A small network was trained on invented records. Each row is its activation on one of them, seen along a few directions.
After each row come some of the record's fields: Y, C, P, E, H.
A field that a record lacks is written missing.
The largest differences between rows may come from other fields.
In the rows, 500 means zero.
Random noise pushes rows far along 3 fixed directions. That doesn't count. These rows show it; they differ only by the noise:
[455 483 569 471 551 624 443 464 540 394 506 514 524 479 526 569 564 404
 448 582]
[414 450 384 394 525 417 594 406 633 535 651 404 328 489 384 543 769 622
 488 491]
[488 655 561 407 600 561 319 465 540 562 568 558 527 443 481 475 625 493
 552 567]
[526 817 483 359 586 535 247 496 528 673 573 679 604 350 403 349 595 560
 624 501]
[405 322 388 477 447 553 686 444 596 324 519 461 439 470 434 598 594 476
 372 491]

[475 526 719 494 593 530 381 485 492 551 538 460 500 552 606 553 606 407
 481 646] -> Y=y1, C=missing, P=p1, E=e2, H=h1
[553 557 552 506 508 470 403 574 460 621 489 516 505 570 522 449 486 589
 560 502] -> Y=y2, C=missing, P=p1, E=e1, H=h2
[472 598 362 409 446 504 628 566 462 503 586 663 700 258 470 348 440 533
 477 354] -> Y=y3, C=c2, P=p2, E=missing, H=h6
[521 641 511 492 497 645 448 553 447 488 386 762 776 234 441 494 309 326
 425 429] -> Y=y3, C=c1, P=p1, E=e1, H=h6
[499 558 494 415 447 726 484 450 588 374 531 653 683 383 415 442 536 387
 404 539] -> Y=y1, C=missing, P=p1, E=e1, H=h1
[465 626 667 499 550 596 411 604 345 441 550 617 746 460 741 323 411 391
 524 538] -> Y=y1, C=missing, P=p3, E=missing, H=h6
[455 482 737 427 615 576 386 454 514 380 718 315 449 683 756 456 723 498
 552 721] -> Y=y3, C=c2, P=p2, E=missing, H=h6
[445 441 407 470 398 567 700 523 483 379 541 619 664 389 515 405 446 476
 405 423] -> Y=y1, C=missing, P=p2, E=missing, H=h1
[593 389 427 606 315 693 576 604 505 247 272 632 670 477 468 513 175 368
 365 485] -> Y=y2, C=missing, P=p2, E=missing, H=h2
[569 527 344 515 318 489 549 637 474 435 458 597 606 545 484 262 368 631
 549 441] -> Y=y2, C=missing, P=p3, E=missing, H=h2
[499 697 701 419 674 502 250 438 514 754 572 544 496 479 486 542 663 460
 554 589] -> Y=y1, C=missing, P=p1, E=e2, H=h1
[505 408 590 613 520 414 477 524 439 510 425 387 371 705 598 553 477 553
 543 539] -> Y=y3, C=c2, P=p1, E=e2, H=h5
[469 157 557 616 452 393 711 511 531 394 514 194 231 791 634 661 570 566
 418 583] -> Y=y2, C=missing, P=p3, E=missing, H=h2
[547 553 691 492 689 277 265 429 539 778 671 209 121 821 564 549 795 779
 693 640] -> Y=y3, C=c2, P=p2, E=missing, H=h5
[613 612 557 576 516 593 301 517 482 574 312 650 549 465 394 558 333 462
 496 507] -> Y=y3, C=c2, P=p2, E=missing, H=h5
[485 421 765 532 647 580 350 398 514 432 512 295 384 674 645 696 614 338
 506 692] -> Y=y3, C=c3, P=p1, E=e2, H=h5
[582 747 555 574 503 488 279 635 284 594 338 693 735 457 589 295 213 456
 665 427] -> Y=y3, C=c3, P=p1, E=e2, H=h5
[529 606 766 532 643 641 240 497 380 496 399 522 646 489 684 581 384 242
 563 623] -> Y=y3, C=c4, P=p1, E=e2, H=h8
[465 329 286 482 397 327 763 521 509 486 578 369 382 547 463 475 521 681
 515 357] -> Y=y2, C=missing, P=p2, E=missing, H=h8
[531 505 804 604 674 580 299 464 409 535 369 474 506 506 623 746 385 276
 469 615] -> Y=y3, C=c3, P=p2, E=missing, H=h5
[528 370 377 561 408 510 557 507 575 476 395 476 347 596 353 581 488 614
 428 468] -> Y=y2, C=missing, P=p3, E=missing, H=h2
[421 317 829 587 625 761 396 448 484 199 415 400 515 634 751 755 503 177
 364 748] -> Y=y3, C=c2, P=p1, E=e2, H=h6
[500 704 628 423 633 502 318 459 487 733 548 614 565 392 470 505 575 449
 538 525] -> Y=y1, C=missing, P=p3, E=missing, H=h1
[432 457 159 489 297 408 871 607 431 437 473 685 674 265 413 322 325 586
 430 219] -> Y=y3, C=c2, P=p3, E=missing, H=h6
[566 779 451 468 493 502 410 612 410 644 409 787 780 189 425 369 254 431
 527 364] -> Y=y3, C=c2, P=p2, E=missing, H=h6
[454 418 383 476 519 227 681 466 496 647 648 319 299 527 480 520 624 705
 568 378] -> Y=y3, C=c3, P=p2, E=missing, H=h5
[454 431 457 477 522 421 588 448 498 538 499 414 457 454 471 605 536 434
 507 453] -> Y=y3, C=c4, P=p1, E=e2, H=h8
[405 304 206 426 354 515 812 423 687 310 592 460 395 440 294 526 671 602
 354 412] -> Y=y3, C=c1, P=p1, E=e1, H=h6
[460 373 477 472 371 560 644 528 527 307 594 447 549 584 591 359 593 537
 447 581] -> Y=y1, C=missing, P=p1, E=e1, H=h1
[549 671 291 442 468 229 467 516 529 824 587 479 318 552 318 303 652 878
 694 368] -> Y=y3, C=c2, P=p1, E=e2, H=h5
[508 679 503 438 502 460 444 529 441 637 588 621 612 434 509 291 529 592
 575 462] -> Y=y1, C=missing, P=p2, E=missing, H=h1
[458 361 370 554 485 180 743 504 431 640 522 336 326 533 523 542 496 621
 570 365] -> Y=y3, C=c4, P=p2, E=missing, H=h8
[433 451 773 501 667 553 431 407 489 538 543 423 466 526 625 703 612 313
 426 637] -> Y=y1, C=missing, P=p3, E=missing, H=h1
[390 300 482 511 494 479 734 397 561 442 531 432 411 466 450 678 597 420
 332 477] -> Y=y1, C=missing, P=p3, E=missing, H=h1
[440 267 527 560 532 301 716 456 443 466 582 205 326 637 681 604 549 489
 538 508] -> Y=y3, C=c4, P=p2, E=missing, H=h8
[490 394 361 485 409 585 605 425 637 437 509 503 387 517 335 534 613 591
 392 504] -> Y=y1, C=missing, P=p2, E=missing, H=h3
[435 495 380 379 460 481 632 431 607 513 665 494 474 430 378 435 696 563
 446 459] -> Y=y1, C=missing, P=p3, E=missing, H=h1
[410 502 738 430 664 605 461 432 492 448 610 443 592 423 667 639 622 259
 444 614] -> Y=y3, C=c2, P=p1, E=e2, H=h6

Which values does each new row have?
[547 561 247 526 314 424 587 597 426 451 445 610 596 502 438 211 331 663
 601 337] -> Y=y3, C=c3, P=p3, E=missing, H=h5
[498 640 399 419 484 606 519 545 491 503 509 726 716 215 419 431 402 453
 445 390] -> Y=y3, C=c2, P=p2, E=missing, H=h6
[507 628 385 447 469 418 600 579 448 550 563 610 659 316 503 347 374 510
 535 352] -> Y=y3, C=c2, P=p2, E=missing, H=h6
[484 520 583 412 641 373 444 410 532 650 640 340 383 513 524 612 668 499
 589 542] -> Y=y3, C=c4, P=p2, E=missing, H=h8
[450 634 640 375 703 408 372 434 532 731 682 394 410 451 529 576 762 507
 577 555] -> Y=y3, C=c2, P=p1, E=e2, H=h6
[619 710 716 548 603 685 103 514 468 564 356 604 577 564 527 514 415 407
 583 635] -> Y=y3, C=c2, P=p1, E=e2, H=h5
[566 581 404 489 474 458 414 478 540 576 493 497 416 531 367 436 522 634
 581 469] -> Y=y3, C=c3, P=p2, E=missing, H=h5
[474 488 581 465 561 667 453 465 545 392 523 521 540 427 522 599 533 386
 408 572] -> Y=y3, C=c2, P=p2, E=missing, H=h6
[456 397 607 517 635 391 511 413 478 593 545 298 315 547 576 708 595 473
 516 539] -> Y=y3, C=c4, P=p2, E=missing, H=h8
[526 659 511 495 560 502 357 517 436 623 402 616 617 367 438 520 393 396
 566 428] -> Y=y3, C=c3, P=p1, E=e2, H=h5
[493 409 575 486 415 704 541 515 506 263 542 526 636 582 620 400 501 437
 421 607] -> Y=y1, C=missing, P=p2, E=missing, H=h1
[465 491 578 436 654 380 403 370 554 644 639 289 256 590 507 624 750 578
 592 583] -> Y=y3, C=c4, P=p2, E=missing, H=h8
[524 357 448 498 437 344 633 509 579 516 617 270 277 706 519 481 622 705
 523 528] -> Y=y2, C=missing, P=p2, E=missing, H=h2
[496 738 612 408 628 506 316 443 493 722 585 624 575 385 467 452 601 471
 552 523] -> Y=y1, C=missing, P=p3, E=missing, H=h1
[476 691 562 338 630 436 324 391 624 777 704 487 381 514 368 473 839 626
 569 551] -> Y=y1, C=missing, P=p1, E=e2, H=h1
[464 486 520 417 479 661 542 415 598 380 601 557 583 436 455 489 611 421
 390 559] -> Y=y1, C=missing, P=p2, E=missing, H=h1
[545 599 437 526 557 360 413 545 424 737 377 584 491 384 395 579 352 531
 580 365] -> Y=y2, C=missing, P=p2, E=missing, H=h8
[571 582 667 537 565 382 339 588 418 665 531 404 435 677 664 426 506 599
 638 589] -> Y=y2, C=missing, P=p3, E=missing, H=h2
[438 410 403 518 504 430 578 431 512 505 445 444 394 489 440 609 535 482
 502 455] -> Y=y3, C=c4, P=p1, E=e2, H=h8
